Each row below holds a small network's activations on one input, seen along a few directions.
In each table, some parts of the input vary, and every possible input appears once, in random order.
A made-up example of a description, with smaller parts first: one of 5 places around a ring, together with either a single point or one of 11 places around a ring or (one of 3 separate values, together with one of 6 places along a line).
Shared parts are said once, and a part with two or three values counts as separate values.
(in the rows, 128 means zero)

Other details of the inputs vary at random and push rows far along two fixed directions, the same in every table; ignore that.

A family of inputs:
R1: [199 201 222 163 129  61  77 126 135 195 149  79]
R2: [184 177 184 141 141 131  89 123 135 149 148 105]
R3: [166 141  99 175  87  72 168  44  37  89 106  51]
R4: [145 105  83 170  81  98 171  34  57  72  98  61]
R5: [158 216 189 146 105  56  58 106 116 173 126 116]
R6: [ 72  56  80 107 134 154 138 152 153 103 138 185]
R7: [172 180 159 154 143 129  67 138 139 147 141 128]
R8: [ 44  50  68  67 149 186 180 179 150 105 138 202]
R9: [ 28  40  69  59 146 198 165 171 175  94 128 214]
R10: [ 80 110  81 101 139 135 138 156 131 114 129 176]
R11: [132 133 171 104 159 127  90 194 197 186 162 173]
R12: [ 79  54  94  87 140 151 170 190 164 114 148 174]
R13: [154 187 183 125 142 139  67 181 178 177 137 142]
R14: [150 130  74 175 105 119 162  45  58  90  84  79]
R15: [ 60  20  59  93 167 167 168 188 161  93 177 188]
R16: [173 214 174 147 119 118  83 127 133 149 102  95]
R17: [182 135  98 195 116 130 148  51  67  72 115  35]
R18: [149 110 113 155 100  99 195  56  46  81 116  48]
R19: [ 76  20  49 114 124 160 223 138 117  59 124 117]
R20: [ 94  50  63 124 165 170 158 141 148 100 154 154]
R21: [137 139 154 117 169 121  72 175 180 182 177 182]
R22: [170 164 208 133 160 127  63 194 193 177 177 127]
R23: [133 147 197  91 153  99  91 191 167 187 186 176]
R24: [ 64  54  40 117 113 163 172 109 117  76 108 153]
R25: [167 117  86 173  98 151 180  63  81  63  81  42]
R26: [108  91 150 113 153 117  91 176 179 151 188 170]
R27: [163 156 188 136 151 105 101 128 138 172 163 116]
R28: [ 80  28  60 114 105 160 202 117 130  66 107 126]
R29: [157 121  98 157 108 127 183  39  62  92  94  65]
R30: [ 96  86 155  84 147 141 113 176 183 150 172 188]
R31: [120 161 143 116 110  94 130 144 121 141 108 128]
R32: [180 184 174 156 120 123  94 131 132 144 114  95]
R33: [153 188 138 143 114 108 130  66  82 135  88  92]
R34: [130 159 197  98 144  97  90 182 152 183 165 175]
R35: [188 170 187 156 142 125  98 113 123 140 154  79]
R36: [ 55  70  60  79 136 173 190 144 122  84 113 174]
R37: [ 65  47  73  83 167 204 165 167 167 111 135 204]
R38: [136 163 146 125 134 127 116 113 121 161 120 133]
R39: [128 153 162 128  96  95 111 129 134 155 112 119]
R40: [137 168 205 107 134  81  80 203 168 194 157 166]
R41: [154 140 130 164  70  92 167  26  44  91  80  54]
R42: [116 159 194  98 131 108  76 163 165 187 155 172]
R43: [110 151 169  96 133 104  99 201 168 182 147 173]
R44: [161 160 156 139 136 150 106 121 125 128 125 116]
R45: [ 80  95  73 101 138 172 160 147 153 112  95 161]
R46: [134 175 158 121 157 114  61 165 165 195 153 177]
R47: [104  90  62 121 132 209 175 105 112  70  98 123]
R48: [ 88 106  76 103 168 200 108 176 176 106 134 189]
R49: [ 78  59 100 104 115 151 159 155 156 104 116 160]
R50: [156 210 161 142 137  89  67 119 128 178 125 135]
R51: [161 154 210 142 112  67  91 139 146 171 154  96]
R52: [177 218 194 150 113  77  81 119 125 196 111 100]
R53: [136 166 148 122 162 155  57 181 177 165 157 173]
R54: [172 216 178 139 131 127  81 111 120 148 114 104]
R55: [138 163 134 149  73  85 143  70  85 112  72  72]
R56: [ 37  40  39  78 155 182 164 191 159 100 146 217]
R57: [142  98 120 157  91 107 181  44  65  81 113  52]
R58: [172 128  76 182 111 144 155  51  70  65 101  55]
R59: [133 112  66 164  89 102 187  54  38  67  87  76]
R60: [166 146 103 179  83 105 178  40  55  95  59  45]
Description of these inputs: one of 3 separate values, together with one of 4 places along a line, together with one of 5 places along a line.
Q: The inputs of R38 and R33 match in every part but the place on the line of 5. If R53 is changed in the same way as R38 into R33, which row does it become?
A: R48
Q: The inputs of R21 and R46 match in every part but the place on the line of 5. If R28 is changed in the same way as R21 into R46, which row does it become?
A: R39
Q: A walk changes only the place on the line of 4. It starts at R23 and steps to R30. List the rest of the walk in order.
A: R29, R2
Q: Change only the choice among 3 separate values in R56. List by row number the other rows that result.
A: R8, R43
Q: Change only the choice among 3 separate values in R5. List by row number the other rows that result.
A: R9, R55
Q: Change only the place on the line of 5 in R52. List by row number the other rows that result.
A: R1, R11, R45, R60
Q: Change only the place on the line of 4 in R44. List by row number the other rows that result.
A: R34, R37, R41

A family of inputs:
R61: [128 105  88 154 119 114 168  45  68  87 121  85]
R62: [140 148  83 156 115 159 172  65  85  96  66  73]
R63: [ 90  80 104 118 155 127 112 165 166 122 172 173]
R64: [102  90 102 103 169 188 109 162 171 138 165 199]
R65: [ 77  51 133  87 155 163 140 177 179 136 168 175]
R66: [ 78  60 133  86 144 167 144 177 180 140 159 190]
R67: [ 68  92  91  89 127 125 140 185 165 140 126 184]
R68: [ 88  90 117  80 145 128 150 184 148 139 141 185]
R69: [176 188 215 140 130  39  85 119 117 204 162 103]
R70: [176 192 216 131 130  40  88 145 116 194 171 105]
R71: [175 208 211 146 132  60  62 107 123 196 162 131]
R72: [151 209 226 127 104  75  78 125 133 198 122 116]
R73: [151 103 108 151 111 145 174  53  91  80 105  56]
R74: [111 125  84 129  90 106 190  64  67 111  76  92]
R75: [ 79  97 112  86 161 149 124 178 156 123 152 207]
R76: [158 234 201 146 113  44  40 133 135 194 137 132]
R77: [187 247 205 144 135 101  69 147 130 187 122 102]
R78: [ 86  84 115  83 147 131 145 165 155 153 136 189]
R79: [ 80  70 121 101 123 145 131 182 173 125 131 176]
R80: [133 102 115 144  85 125 191  80  70  81 104  74]
R81: [212 233 220 160 142  91  69 144 131 187 151  95]
R82: [172 183 237 135 120  66  81 146 127 181 168  96]
R83: [ 82  60 124 101 129 150 131 194 186 130 157 182]
R84: [196 219 199 151 134  92  55 126 113 176 160 117]
R85: [120 112  72 159  97 106 160  65  76  76  89 101]
R86: [109 106 120 102 180 189 119 182 187 148 137 186]
R87: [109  85 130  95 152 180 131 161 186 131 150 169]
R88: [104  89 106 101 177 179 108 182 163 122 180 180]
R89: [ 66  99 107  67 142 139 150 197 158 142 137 195]
R90: [ 85 109 130  75 151 185 119 176 196 142 129 185]
R91: [154 105  75 180 122 144 166  85  96  76 103  57]
R92: [187 221 203 147 140  94  42 112 124 194 138 131]
R93: [122 106 113 137  89 126 190  84  69  78  84  84]
R94: [ 90  77 116  89 147 133 150 167 159 153 158 188]
R95: [123 100  78 148  87  91 181  83  75  94  82  91]
R96: [ 92  73 104 102 135 119 140 183 167 141 155 180]
R97: [145 108  76 161 126 150 154  50  72  84 117  81]
R98: [149  98  96 163 101 130 164  74 101  68 104  53]
R99: [134 159  82 145 107 146 148  74  64  86  86  92]
R100: [ 78  74 133  88 138 160 141 166 166 137 132 183]
R101: [149 126 110 140  99 144 176  74  82  71  80  69]
R102: [ 87 120  96  96 159 185 106 155 160 138 131 193]
R103: [130 143  66 159  97 138 135  75  83  88  80  93]
R104: [149 121  74 173 112 147 166  86  94  79  74  76]
R105: [106  86 130  84 154 183 135 191 187 119 161 175]
R106: [ 88 110 120  76 142 184 133 183 177 119 127 170]
R107: [ 93  97 125 101 169 134 118 172 154 126 182 179]
R108: [131 111  75 169  94 102 162  60  75  79 108  90]
R109: [ 82  55 126 105 138 143 127 190 182 126 166 163]
R110: [109 138  79 142 101 119 168  43  65  92  80 100]
R111: [103 110 105 100 164 178 109 173 152 122 145 192]
R112: [184 237 192 161 126  90  55 145 145 189 116 101]
R113: [179 226 210 147 100  78  56 129 146 176 113  93]
R114: [ 97  91 126  87 145 125 146 188 154 146 165 183]
R115: [123 123  93 145 112 115 161  52  71  95  94 109]
R116: [103 108  89 147  70 120 176  84  88  82  69  82]
R117: [136 115  62 166 105 143 145  70  78  74  85  96]
R118: [189 210 230 132 125  93  62 121 148 189 129 110]
R119: [154 109  86 167 135 158 176  66  88  87 105  61]
R120: [200 231 214 151 144  97  68 146 130 184 131 105]
R121: [200 219 198 171 123  73  33 126 130 187 156 113]
R122: [145 115 101 154  92 133 156  80 103  78  77  76]
R123: [109  87 110 109 186 189 134 197 177 120 167 162]
R124: [ 93 100 115  99 155 142 129 167 151 124 169 190]
R125: [148 103  92 160  91 137 169  76 104  71  94  69]
R126: [106 118 101 130  77 132 192  84  70  79  75  81]
R127: [104  82  94 121 165 165  96 177 175 123 172 176]
R128: [151 106 107 145 111 143 178  76  86  67 110  54]
R129: [126  85  80 156  98  88 182  83  77  90 112  73]
R130: [208 215 197 178 127  85  63 136 142 183 141  91]
R131: [ 69 118 105  83 148 149 126 173 151 125 141 196]
R132: [203 214 210 159 146 104  69 128 143 197 147 107]
Q: Describe the family of inputs behind these rows.
A: one of 3 separate values, together with one of 4 places along a line, together with one of 6 places around a ring
Q: The inputs of R93 and R79 match in every part but the choice among 3 separate values. If R101 is changed in the same way as R93 into R79, which row does it become?
A: R122
Q: Change only the place on the line of 4 in R87. List by row number the other rows that result.
A: R73, R90, R118
Q: Change only the choice among 3 separate values in R99. List by row number the other rows that result.
A: R102, R103

A family of inputs:
R133: [113 105 124 113 139 165 134 159 156 120 130 146]
R134: [106 121 101 119 141 162 124 156 153 123 118 157]
R135: [ 87  88 120 105 115 106 152 135 129 126 134 145]
R136: [ 65  56  90  95 119 131 176 156 140 103 130 158]
R137: [ 66  59  83  95 122 129 182 138 119 103 134 157]
R138: [117 113 120 114 141 160 138 140 135 120 133 144]
R139: [149 139  64 168  84 131 200  17  25  59  54  41]
R140: [116 108 103 124 145 161 118 140 149 114 134 150]
R141: [176 229 217 132 135  84  53 138 140 199 139 128]
R142: [116 108 104 122 143 163 118 149 156 115 136 152]
R143: [150 138 148 132 145 128 119 135 132 138 150 121]
R144: [176 173 181 150 137 105  75 140 146 166 153 111]
R145: [130 156 135 128 138 136  97 138 145 148 124 145]
R146: [164 206 231 129 111  26  67 136 124 210 154 132]
R147: [128  97 115 126 140 156 143 140 147 113 138 127]
R148: [ 92  72  90 107 141 187 158 143 148  98 124 153]
R149: [ 88  87 119 100 116 110 147 155 142 134 134 164]
R150: [169 167 100 178  78 109 172  14  33  81  54  28]
R151: [148 134 143 138 149 132 104 135 140 140 152 128]
R152: [ 89  93 117 100 122 106 150 148 125 134 139 166]
R153: [141 146 156 126 134 134 114 128 133 141 134 128]
R154: [120  93 110 126 153 161 124 148 154 120 148 144]
R155: [118 111 104 127 142 160 120 150 151 111 131 146]
R156: [115 106 123 113 136 165 134 151 155 122 131 146]
R157: [172 172  90 190  75 109 166  17  38  81  55  29]
R158: [174 172 192 142 140 103  84 136 144 167 154 111]
R159: [ 85  87  80 100 142 184 154 160 154 101 111 162]
R160: [177 233 204 142 137  84  47 140 136 199 143 132]
R161: [126 105  77 162  62  80 219  11  17  61  72  38]
R162: [178 226 215 133 127  86  54 145 147 197 134 122]
R163: [ 89  88 120 102 118 107 147 145 134 134 133 162]
R164: [143 170 198 124 107  50  92 151 133 183 142 135]
R165: [103  68  72 121 155 180 155 142 138  94 143 148]
R166: [204 199 126 201  84  82 136  12  25  96  82  19]
R167: [106  66  74 128 145 179 157 145 145  88 132 135]
R168: [126  98 117 125 144 156 142 151 150 112 139 130]
R169: [ 87  89 123 101 115 108 149 150 140 130 138 150]
R170: [170 172 194 135 149 105  82 144 149 172 162 124]
R171: [130 159 135 127 141 135  99 136 141 148 128 149]
R172: [114 109 105 119 152 162 117 144 151 117 142 159]
Q: The inputs of R150 and R139 match in every part but one. If R135 is changed in the same way as R150 into R139, which row does it become?
A: R137
Q: The inputs of R144 and R151 match in every part but one. If R149 is changed in the same way as R144 into R151, which row does it become?
A: R146
Q: Describe the family of inputs behind these rows.
A: one of 5 places along a line, together with either one of 2 separate values or one of 6 places around a ring
Q: Change only the choice among 2 separate values in R146. List by row number the other rows that result.
A: R161
Q: A walk changes only the place on the line of 5. It starts at R168 and steps to R147. List the rest of the walk in order.
A: R158, R170, R143
Q: Change only the choice among 2 separate values in R152. List by row number the other rows that result.
A: R137

A family of inputs:
R173: [166 167 149 142 143 153  84 135 156 146 129 115]
R174: [125 151 141 119 124 112 103 139 145 156 120 146]
R175: [117 158 186  85 156 124  83 189 173 177 162 184]
R176: [ 70  77 100  99 167 150 132 197 179 130 165 192]
R177: [102  92  92 104 175 222 135 182 182 110 138 175]
R178: [184 173 174 156 112  61 115  98  95 149 137  80]
R179: [177 166 180 152 100  72 105 109 107 148 134  91]
R180: [199 215 163 183  90  46 123  23  34 127 105  32]
R181: [135 158 209 100 149 114  78 182 170 199 162 164]
R182: [165 180 183 152  98  78 107  85 109 156 120  76]
R183: [160 167 185 137 117  89 127 132 120 151 128 106]
R184: [118  96  86 126 153 203 122 150 161 100 140 151]
R185: [127 110  67 163  79 115 189  54  63  68  67  52]
R186: [ 84  68  49 124 112 163 206 114  95  65  89 112]
R187: [131 123 155 112 125 112 115 160 162 148 141 140]
R188: [119  79  75 152  90 139 188  53  67  70  96  77]
R189: [126 166 174 100 146 118  85 185 163 189 144 182]
R190: [ 59  54  70  89 152 182 144 181 172 113 139 216]
R191: [106  79  81 113 189 208 124 174 178 109 153 177]
R192: [114 144 152 109 134 119 105 144 155 143 139 152]
R193: [ 69  32  12 116 108 186 215  81  87  28  97 127]
R194: [161 168 167 156 109  76  95 119 106 153 120 102]
R195: [136 161 149 129 142  98  96 139 135 167 146 152]
R196: [123  86  72 155 105 130 198  47  58  72 101  70]
Q: The inputs of R191 and R177 match in every part but one. If R176 is changed in the same way as R191 into R177, which row does it become?
A: R186
Q: Describe the family of inputs behind these rows.
A: one of 4 places along a line, together with either a single point or one of 5 places around a ring
Q: Which other rows agree with R173 in the place on the line of 4? List them by row number.
A: R174, R182, R185, R187, R192
Q: Change only the place on the ring of 5 in R189. List by row number the other rows that result.
A: R175, R181, R183, R186

A family of inputs:
R197: [ 85  85 108 105 129 125 139 135 138 119 157 161]
R198: [117  79  76 133 156 193 139 144 156  90 130 138]
R199: [110  65 105 122 123 160 171 153 156 101 127 124]
R200: [118 144 145  99 134 132 128 143 142 149 118 151]
R201: [121  91 125 112 142 167 146 136 146 121 143 128]
R202: [147 184 241 108 150  45  27 221 197 241 202 188]
R203: [137 146  92 167  62  92 197  39  47  81  45  30]
R204: [106 130 103 109 140 165 140 143 128 120 109 158]
R205: [125 123 126 126 134 105 132 109 116 135 142 134]
R206: [ 94  99  68 120 135 184 133 144 147  99 100 166]
R207: [172 173 210 137 125  93  85 147 144 160 149 100]
R208: [217 232 176 200  95  37 104  25  18 147 113  38]
R209: [114 106  74 140 144 137 126 112 120 107 140 140]
R210: [104 112 112 113  97 140 151 120 116 104  93 131]
R211: [153 151 159 129 156 146 101 148 151 147 152 130]
Q: The inputs of R204 and R203 match in every part but one. If R208 is changed in the same way as R204 into R203, which row does it become?
A: R202
Q: Describe the family of inputs behind these rows.
A: one of 3 separate values, together with one of 5 places along a line
